Here are a small network's activations along a few directions, averaged over the inputs that share one value of a field.
Values that are neighbours, or in one group, have similar rows; names and order tell nothing.
In the rows, 500 means zero.
Strong random noise was added to every row along 18 fixed directions; ignore it. To show where, here is one row again and again, with new noise each time:
[618 474 577 298 457 550 500 374 345 415 468 462 471 645 691 748 639 450
 527 416 381 419 602 252 394 438 664 477]
[411 614 542 675 555 442 538 506 650 695 570 284 512 506 550 416 454 383
 445 521 522 541 597 491 373 403 589 527]
[676 487 397 511 451 623 522 471 443 646 566 405 384 337 672 439 478 436
 456 473 551 503 410 502 424 452 368 455]
[593 486 408 481 543 468 503 439 440 594 504 549 460 369 522 298 452 391
 334 596 465 620 460 516 430 385 350 459]
[629 764 414 600 529 643 429 542 521 494 538 574 338 508 510 622 507 454
 689 459 640 326 522 569 689 547 501 662]
[401 312 531 296 512 547 397 425 643 555 463 416 552 430 267 412 538 516
 561 503 479 503 620 584 265 324 464 241]
[607 573 442 566 558 496 472 481 520 416 608 406 526 483 740 506 555 615
 444 500 470 433 436 433 455 370 384 461]
[550 540 642 481 436 446 630 609 427 653 492 475 512 687 572 670 499 408
 450 536 464 451 629 574 556 679 593 606]
[589 303 521 515 541 540 510 546 497 489 541 381 500 610 582 636 656 460
 504 383 481 469 636 476 401 562 598 556]
[647 411 615 587 468 249 606 664 431 523 547 701 439 369 556 451 671 472
 496 584 381 441 696 577 337 400 431 466]
[440 526 557 656 587 479 644 467 364 412 617 461 577 323 515 591 531 642
 521 545 592 486 451 265 439 359 632 386]
[398 475 651 485 291 552 342 781 520 595 684 413 566 314 593 500 594 402
 498 508 684 322 630 391 301 304 644 423]
[453 563 377 605 672 580 398 544 537 515 604 624 355 598 549 395 522 555
 395 452 528 515 572 549 643 567 563 715]
[586 535 412 368 538 397 380 526 407 478 547 486 374 359 466 393 516 465
 462 398 599 508 372 510 512 449 416 476]
[537 496 417 716 597 584 558 598 434 565 488 517 430 411 585 498 531 518
 384 535 563 607 464 357 546 631 508 690]
[631 554 359 527 428 436 295 526 502 208 467 653 292 482 564 462 655 522
 629 355 460 413 550 405 573 483 440 681]
[495 402 557 290 551 682 414 510 403 632 679 568 558 392 442 434 485 233
 470 374 635 477 455 599 401 285 754 338]
[716 495 398 478 489 595 569 480 399 602 499 831 254 418 602 459 519 526
 485 536 413 465 592 669 516 542 397 590]
[531 854 579 526 503 584 481 469 640 700 296 493 374 705 446 492 424 285
 503 561 354 534 608 633 711 492 551 707]
[478 568 547 540 425 509 343 659 558 407 485 547 605 532 440 509 564 375
 509 594 547 421 619 461 546 430 509 587]


H, 12 values:
h1: [571 549 664 304 603 515 608 356 421 582 460 488 471 704 361 562 499 432
 456 500 343 503 473 766 703 350 576 378]
h7: [667 396 341 506 593 701 614 201 442 566 451 335 533 531 566 523 406 324
 476 551 442 629 396 492 504 442 398 433]
h6: [584 584 409 659 584 435 420 582 550 434 367 437 522 462 422 397 474 374
 404 536 519 640 381 575 661 479 366 682]
h5: [467 264 645 484 432 586 524 498 582 443 667 376 597 509 463 491 504 423
 545 277 496 453 469 830 518 303 807 406]
h2: [569 545 392 632 497 786 545 392 471 614 515 407 373 585 577 572 468 464
 505 647 589 457 583 373 629 585 423 608]
h3: [530 516 460 439 770 231 610 297 405 481 641 641 596 737 431 598 498 371
 506 638 494 458 741 484 363 521 550 437]
h12: [548 420 557 622 526 585 547 579 470 513 666 456 717 431 709 423 510 419
 377 515 499 514 307 482 483 358 455 406]
h8: [415 351 511 400 494 319 458 375 537 427 694 319 646 608 415 429 471 645
 290 624 509 445 735 634 372 265 375 376]
h4: [395 528 627 685 458 578 331 744 600 497 524 279 461 546 671 483 714 422
 605 353 592 434 503 198 549 543 634 568]
h9: [535 390 535 646 729 493 652 453 433 351 436 627 508 470 432 555 542 730
 385 426 379 647 424 628 620 421 614 616]
h10: [354 633 525 224 134 433 444 281 549 666 463 531 369 463 593 428 321 554
 641 597 433 356 574 469 341 460 329 281]
h11: [589 340 533 365 394 541 385 500 471 358 389 299 489 543 461 421 588 501
 398 436 361 555 458 516 624 382 367 474]
Each value of H is a pair of two hidden parts, and every pair occurs once (4 first parts, 3 second parts).
Q: h5 and h7 share the first part; h5 and h2 share the second. Which value has the first part of h2 and the second part of h7?
A: h11
Q: h6 and h9 share the first part; h6 and h3 share the second. Which value has the first part of h3 and the second part of h9?
A: h8

J, 16 values:
j14: [532 608 485 427 779 495 450 465 433 612 530 719 426 588 483 443 531 223
 399 470 474 583 576 483 477 423 736 606]
j4: [536 555 428 709 555 415 433 539 770 491 443 369 500 422 478 407 569 477
 485 527 456 544 668 524 287 355 438 612]
j1: [617 617 509 510 532 501 475 613 441 527 387 568 424 341 514 614 577 497
 537 594 571 463 427 393 527 523 397 562]
j9: [433 469 535 556 428 571 514 590 556 450 432 442 736 586 434 655 405 365
 635 463 610 508 379 514 580 717 584 576]
j5: [535 770 498 646 550 628 566 530 626 647 416 559 384  53 449 541 471 635
 635 527 620 466 466 503 304 272 600 512]
j3: [454 529 660 496 298 560 523 462 375 449 594 574 439 473 413 470 543 334
 752 459 512 367 547 390 600 368 647 292]
j13: [500 453 458 469 557 485 426 570 607 382 596 356 618 604 483 572 508 515
 573 331 635 415 372 655 544 595 551 485]
j6: [609 521 450 702 430 305 490 601 366 377 498 446 593 349 460 427 474 472
 179 839 597 549 608 490 618 340 268 718]
j12: [474 607 649 626 727 596 508 649 489 503 682 653 645 531 665 580 634 528
 582 490 479 370 428 452 535 362 626 361]
j2: [534 402 630 433 505 471 596 446 420 501 474 375 492 532 421 548 550 644
 429 527 374 507 521 600 589 382 427 384]
j8: [459 326 433 619 507 561 454 490 573 512 666 371 402 647 478 419 551 465
 549 321 540 471 658 601 565 584 545 567]
j15: [426 531 435 426 548 647 375 402 578 487 396 621 484 503 465 417 496 478
 514 460 404 588 492 380 438 438 539 505]
j11: [489 693 329 372 660 453 471 408 520 675 513 441 447 557 508 524 315 527
 368 633 666 507 476 575 475 633 388 578]
j16: [477 487 422 487 483 408 363 389 580 319 476 412 528 455 551 354 517 507
 540 382 429 562 370 373 425 360 405 426]
j7: [500 513 489 571 623 421 369 556 604 435 531 471 514 606 543 499 659 405
 576 529 495 430 587 379 446 473 429 491]
j10: [401 427 561 540 348 637 495 624 482 550 641 519 497 602 484 349 462 447
 533 463 517 454 429 624 739 595 509 416]
The values of J form a line.
Q: Going along J from j15 by way of its neighbour j8, in what order are j14, j9, j6, j12, j10 met?
A: j12, j9, j6, j10, j14
Q: List every value one step from j7, in the order listed.
A: j1, j11
Q: List every value one step from j4, in the order listed.
A: j5
